A small network was shown many inputs. Here are its activations along a few directions, one row for each input.
Each table varies a few parts of the input and shows all the possible inputs, shuffled.
Descriptions start from the smaller parts, as in this example, which fits no table here: one of 2 separate values, together with either a single point or one of 9 places around a ring or (one of 4 places along a line, together with one of 5 places around a ring).
Shared parts are said once, and a part with two or three values counts as separate values.

Other details of the inputs vary at random and push rows far along three fixed directions, the same in every table; ignore that.

Table:
R1: [ 32.9   1.4 -11.2  -9.9   6.2   8.3   7.8  -8.0  23.2  25.0 -15.3]
R2: [ 13.9  29.8 -16.7 -29.8   0.2  15.1   9.6  -5.8  -3.9  -6.0   0.2]
R3: [-73.8  30.1  11.0  32.7  -4.4  29.2  43.9  25.5  23.1   4.7  31.9]
R4: [ 21.2   5.8  27.6  31.1  -3.1 -38.8 -40.7 -22.6  -6.3  30.9  37.8]
R5: [  2.5 -17.9   5.9  18.4 -30.4 -29.7 -43.4  27.1 -28.6  -5.3  12.9]
R6: [ 17.3 -42.2 -26.1 -37.6 -10.8  11.4   6.1  41.3   4.6 -19.4 -32.0]
R7: [ -5.3   2.0  10.1  25.1 -29.8 -20.3 -34.2   6.8 -24.5  -5.2  27.6]
R8: [ 38.3 -38.0 -17.8 -31.3   6.3   7.4   5.9  21.4  -2.8 -18.1 -55.3]
R9: [ 11.1  27.4  20.1  34.7  -7.8 -42.8 -65.8 -42.7 -50.6  25.5  14.9]
R10: [ 26.9 -21.9 -23.4 -19.8  20.4  12.4   6.7   3.5  -5.3  -0.4 -46.9]
R11: [-16.9 -70.3  25.7  21.6   2.2 -14.0 -12.0  54.4  -6.6  -3.1 -15.8]
R12: [ 24.8  32.2  -8.2 -35.1  10.3  -8.9  -3.7 -26.3 -19.8  13.7   0.7]
R13: [ 22.0 -32.3 -17.3 -44.3  -6.3   1.6   9.6  17.4   1.7 -15.3 -26.6]
R14: [-57.5  60.0  33.6  14.0  -5.7  -9.2  37.7 -24.4  15.8  -1.7  56.0]
R15: [ -1.0  55.7 -11.6 -23.9  27.3  24.3  17.2 -70.4   1.3   5.5  28.3]
R16: [ 41.2 -39.4 -29.7 -27.4 -15.3  10.8 -26.4  16.6 -13.3 -14.9 -40.9]
R17: [ 28.8 -26.2 -13.3 -39.1  -2.2   0.0  15.0   1.5  -2.3 -16.7 -21.9]
R18: [  9.0  -2.3 -30.1 -26.4  -4.9  25.3  14.1 -15.7  12.6 -18.2 -14.2]
R19: [-77.1 -11.6  14.8  19.3   5.8  31.0  47.9  50.4  35.9  -8.5  24.6]
R20: [  8.7 -34.1  18.6  39.8 -24.6 -18.9 -27.7  37.9  17.8  13.4  -7.2]
R21: [ 28.4 -40.5 -11.5 -31.8  13.6   7.9  10.7  21.8  -4.4   1.1 -53.6]
R22: [ 37.7  30.3 -13.9 -26.4  -0.3   6.6 -20.9 -36.0 -19.6  -0.7  -7.3]
R23: [ -3.2 -16.3 -21.1 -16.9  26.3  29.4  12.7  -3.1  14.6  -4.7 -23.0]
R24: [ 38.6 -33.7 -20.4 -17.6   4.7   6.3   2.7  32.1  32.9  -3.2 -51.5]
R25: [-11.6 -16.4  16.9  32.6  -5.5  -7.3 -41.8  13.6 -24.4   8.8   8.4]
R26: [-12.3  41.0  -5.1 -31.0   4.1  16.0  35.6 -10.7  15.5  -9.2  14.6]
R27: [-67.3 -30.3  19.1  34.1  14.8  30.6  54.2  40.9  34.8 -14.8  11.8]
R28: [ 18.1  21.3 -12.8 -26.5  32.7  10.6  14.8 -44.9  -4.7  -0.5   7.4]
R29: [ 40.5  48.7 -14.1 -26.3   7.4   0.9 -20.3 -46.1 -34.3  18.9   6.7]
R30: [ 12.4  19.3 -15.1 -26.8  17.2  29.2   5.9 -14.8  -7.1   3.1   9.2]
R31: [-70.2  18.5  12.6  41.1  -4.0  20.4  33.6   8.6  33.4 -12.9  17.0]
R32: [ -6.3 -19.6  30.1  12.2  -0.2 -38.5 -35.0  12.5 -25.7  10.7  15.7]
R33: [ -3.7  21.8  -9.2 -19.1  23.6  24.4  51.7 -22.5  12.1  -1.8  -8.6]
R34: [-11.3  24.0  20.9  30.6 -21.5 -16.4 -31.5   1.3 -22.6   2.5  27.1]
R35: [-67.0  36.5  14.5  41.5  -4.1  33.3  31.8   1.3  20.7   7.8  28.1]
R36: [ 13.0  21.5  20.3  16.1  -3.8 -41.5 -59.2 -18.6 -52.4  18.7  40.8]
R37: [ 28.8  17.4  26.4  27.2   8.4 -58.9 -54.6 -36.8 -22.5  29.7  36.5]
R38: [ 37.4   1.9 -20.1 -29.8  11.9   1.8   0.7 -16.3  -6.8 -11.9 -31.7]
R39: [  3.6 -25.1  12.1  37.1 -23.3 -37.9 -26.4  21.3  13.6   1.2  10.8]
R40: [-55.1  15.8  16.0  48.4   3.6   8.9  41.3  16.3  49.9  16.0  19.2]
R41: [-31.4 -57.2   3.6  37.4 -20.7  15.1 -18.3  68.2  13.4 -13.9 -43.9]
R42: [-11.2 -57.4  24.3  24.9 -17.7 -20.2 -16.6  57.8  -6.5 -11.4 -29.6]
R43: [ 15.8  -8.8  -6.9 -33.0  10.6  -0.7   6.9   6.9  -5.1   6.7 -29.3]
R44: [ 23.6  14.7  21.8  31.5 -29.7 -47.4 -35.6 -29.4  -4.8  19.0  46.5]
R45: [ -5.5 -32.1   7.1  28.6 -17.8 -27.9 -22.6  16.5 -15.0 -14.2  -0.8]
R46: [  4.9  15.8 -16.8 -31.5   7.4  19.8  52.1 -28.4  16.5 -22.5   6.1]
R47: [ -9.5  21.8 -24.8 -20.1   2.3  21.7  31.0 -33.6  21.9 -17.4   5.2]
R48: [ -4.3  58.7 -16.2 -18.3  26.6  19.5  29.1 -65.8   4.9   9.6   9.3]
Each input here is: one of 4 places along a line, together with either one of 2 separate values or one of 10 places around a ring.
Changing only the place on the line of 4 turns R12 into R19. The same change can be made to R33. Which row results?
> R27
Changing only the place on the line of 4 turns R39 into R40. The same change can be made to R45. Which row results?
> R10
Change only the choice among 2 separate values in R37. List by row number the other rows that result.
> R4
A walk changes only the place on the line of 4. It starts at R36 and steps to R3. List the rest of the walk in order.
> R2, R5
A walk changes only the place on the ring of 10. It starts at R22 and steps to R34. List the rest of the walk in order.
> R2, R26, R14, R42, R8, R38, R31, R41
Change only the choice among 2 separate values in R20. List by row number the other rows that result.
> R24
